A small network was shown many inputs. Here are its activations along a few directions, one row for each input.
In each table, some parts of the input vary, and every possible input appears once, in random order.
Descriptions start from the smaller parts, as in this example, which fits no table here: one of 3 separate values, together with either a single point or one of 11 places along a line or (one of 6 places along a line, together with one of 8 places around a ring).
Shared parts are said once, and a part with two or three values counts as separate values.
In the rows, 128 means zero.

Rows:
R1: [177  96 238 189  69 153  30 128 102 114 106 244  68]
R2: [125  80  79  72 131  59 175 144 109 163 185 100 110]
R3: [100 220 117 174 192 135 111 121 146  83 114 122 147]
R4: [101 180 127  37 112 132 111 155  84 128 200 107 120]
R5: [118 177 124 164 174  95 100 123 183  76  93 108 171]
R6: [109 123  84  52  86  66 162 161  84 159 145  78  90]
R7: [129  32 165 127 118 183 153 118 175 112  90 168 166]
R8: [ 84  50 101  95 143  60 140 139 121 164 200  89 126]
R9: [ 70 114 119  50 128  82  75 162 134 120 174 134 156]
R10: [124  78 147 132  91 200 116 116 184  80  94 178 151]
R11: [175 181 205 229 144  57  23 153  75  88  99 184 106]
R12: [157  93 114 143  47 195 195 115 135 156  79 129 105]
R13: [168 190  91 168 139  90 173 125 135 152  82  54 118]
R14: [149 144 138 128  71 252 134 121 143 113 124 157 116]
R15: [164 218  91 158 168 132 133 102 104 138  89  61 123]
R16: [154 128 114 128  78 242 150  98 113 151  86 133 109]
R17: [ 52 159 126  41 150 121  95 156 102 122 184 143 125]
R18: [ 80  64 123  59 153  73 102 179 133 150 164 126 156]
R19: [172 154  94 182 178  77 191  99 162 159 121  82 134]
R20: [129 125 122 200 193  77 165  91 172 149 128  73 149]
R21: [167  51 117 148  95 174 214  86 154 151 116 155 123]
R22: [128 133 190 123  94  38  10 175  29 140 177 230 106]
R23: [135  21 142 164 112 172 187  76 160 136 124 145 144]
R24: [150 237 112 167 154 147 122 125 125  97 133  83 141]
R25: [107 157  92  37 121 115 126 139  55 151 153  85 103]
R26: [119 128 144 161 203  85 136 136 180 114  87  97 173]
R27: [113 121 139 129 111 241 125 115 158  90 107 192 122]
- Describe the family of inputs behind these rows. => one of 3 separate values, together with either a single point or one of 8 places around a ring
- The inputs of R5 and R9 match in every part but the choice among 3 separate values. If R3 is changed in the same way as R5 into R9, which row does it become? => R17
- Change only the choice among 3 separate values in R20. List by row number the other rows that result. => R8, R23
- Change only the place on the ring of 8 in R21. List by row number the other rows that result. => R7, R10, R12, R14, R16, R23, R27

Rows:
R28: [153 130 179 165  91 119  74 140 100 109 105 222  96]
R29: [123  72 151 160 115 190 137 111 166 119  74 142 142]
R30: [175 182 116 151  96 194 166 111 146 122 100 100 121]
R31: [155  83 155 125  73 216 139 119 175 105 120 176 143]
R32: [168 169 125 174 136 199 166  86 118 140 112 109 118]
R33: [150 120 116 200 143 172 166  75 160 126 105 112 126]
R34: [128 124 101  99 108  67 143 154 124 157 178  88 121]
R35: [151 121 191 164 101 128  47 144  96 118  92 186 112]
R36: [145  62 166 124 103 209 121 118 147 122  87 169 147]
R37: [ 82 159 116  70 150  96  75 152  94 132 137 102 141]
R38: [135 141 109 124 145  51 143 148 145 125 153  80 153]
R39: [129 128 103 121 162  43 156 141 124 137 132 106 145]
R40: [130 129 118 141 181  61 142 120 122 142 162  90 149]
R41: [ 84 171 111  92 166 105  89 132  90 127 189 117 136]
R42: [157 140 183 166  73 128  60 151 122  89 132 190 110]
R43: [166 170 108 149 116 187 181 104 122 135  76 130 112]
R44: [101 170 128 127 201  88 110 131 128 125 168 107 140]
R45: [124 112 110 114 145  77 143 125 103 173 187  98 115]
R46: [145  71 149 122  95 206 153 112 152 114  98 205 132]
R47: [147 121 100 176 125 159 181  92 164 118  71 133 122]
R48: [125  81 149 183 126 198 154  88 168 121 119 157 134]
R49: [156 134 106 178 104 166 167  99 187 107  95 104 131]
R50: [ 93 114 127  55 118  96  97 154  79 151 144 100 110]
R51: [ 99 169 111 106 182  69 127 154 131 119 136 124 136]
R52: [120 103 113  94 131  67 125 146 104 174 141  85 123]
R53: [132  96 139 162  87 195 157 111 195 103 108 147 139]
R54: [165 158 129 147 123 191 145 111 119 141  63  96 124]
R55: [148  68 165 144 111 219 136  95 148 124 131 187 139]
R56: [ 96 124 124  75 133 105 113 133  75 149 195 114 103]
R57: [121 112  94  95 127  59 156 146 104 170 157 116 111]
R58: [149 125 192 186 116 139  61 124  96 112 142 201 106]
R59: [102 136 113  61  94  94 114 164  97 130 183 104 108]
R60: [127 120 123 119 167  53 127 139 124 144 118  78 155]
R61: [ 81 169  92  71 146  87 105 156  92 122 153 136 131]
R62: [123  83 134 159 109 186 171 103 172 112  85 177 129]
R63: [ 90 181  99  76 127  94  90 162 114 106 177 108 140]
R64: [ 99 160 132 104 186  80  97 149 130 129 120  93 145]
R65: [146 109 120 174 132 163 145 100 158 125  60  99 134]
R66: [106 181 117 109 163  78 112 160 153 105 158  96 144]
R67: [ 93 123 105  56 114  87 128 157  77 145 161 134  97]
- The inputs of R46 and R31 match in every part but one. If R57 is changed in the same way as R46 into R31, which row does it become? => R34
- The inputs of R30 and R32 match in every part but one. If R59 is changed in the same way as R30 into R32, which row does it become? => R56
- Describe the family of inputs behind these rows. => one of 4 separate values, together with either a single point or one of 4 places along a line or one of 5 places around a ring
- Change only the choice among 4 separate values in R64. List by row number the other rows that result. => R44, R51, R66

Rows:
R68: [ 94 167 109  45 155 111 149 155 121 159 163 112 113]
R69: [140 104 182 141  62 182  82 150 163  88 134 171 124]
R70: [153 147 133 210 199  81 128 119 154 114  65 110 153]
R71: [161 129 117 127 121 102 131 135  62 174  90  81 100]
R72: [103 222  98  88 135 150  98 130 106 100 116  97 129]
R73: [111  50 139  83 189 145  98 112 138 157 181 109 184]
R74: [ 75  87 135 127 176 123 145 120 174 137 130  72 182]
R75: [139 170 165 192 188  71  83 125 144  97  81 145 146]
R76: [169  75 125 160  74 180 196 101 196 129 118 110 130]
R77: [132 188  59 116 127 131 192 105 144 129 171  57 126]
R78: [139 102 169 131  79 195 106 128 162 100  65 151 125]
R79: [172 121 108 143 102  82 175 118  90 190 158  72  94]
R80: [146 153 152 111 110  97  81 141  52 163 106 118  94]
R81: [ 78  54  79  84  80  37 115 164 145 130 129 146 149]
R82: [148 156 164 123  91  86  57 164  55 152 173 139  95]
R83: [148 113 119 153 122 214 165  93 121 134  70 169 122]
R84: [134 106 121  20 123  75 168 193 130 123 141 143 167]
R85: [153  83 135 148  89 197 151 119 170 114  52 117 133]
R86: [135 134 153 138 112 211 119 102 110 121  84 203 116]
R87: [ 55 143  92 108 177 131 154 137 144 130 143  88 120]
R88: [ 84  55 131 112 116  57 108 142 121 136 160 170  81]
R89: [139 168 174 196 166  62  61 148 140  85 148 170 144]
R90: [161 100 109 168 107 193 213  75 149 146 135 164 116]
R91: [171 140 124 221 182  62 170 100 180 129 129 105 149]
R92: [117 200  65 103 143 155 146 123 116 114 104  62 134]
R93: [134 135 168 149  95 201  95 125 109 107 153 226 114]
R94: [ 86  50 146  91 149 111 122 108  75 136 199 159 117]
R95: [107 230 111  97 114 141  76 150 109  89 187 116 127]
- Describe the family of inputs behind these rows. => either one of 8 places around a ring or (one of 4 places along a line, together with one of 5 separate values)
- Start at R79 and move only the place on the line of 4, one step at a time. The first step leads to R71. Which rows follow, in order? => R80, R82
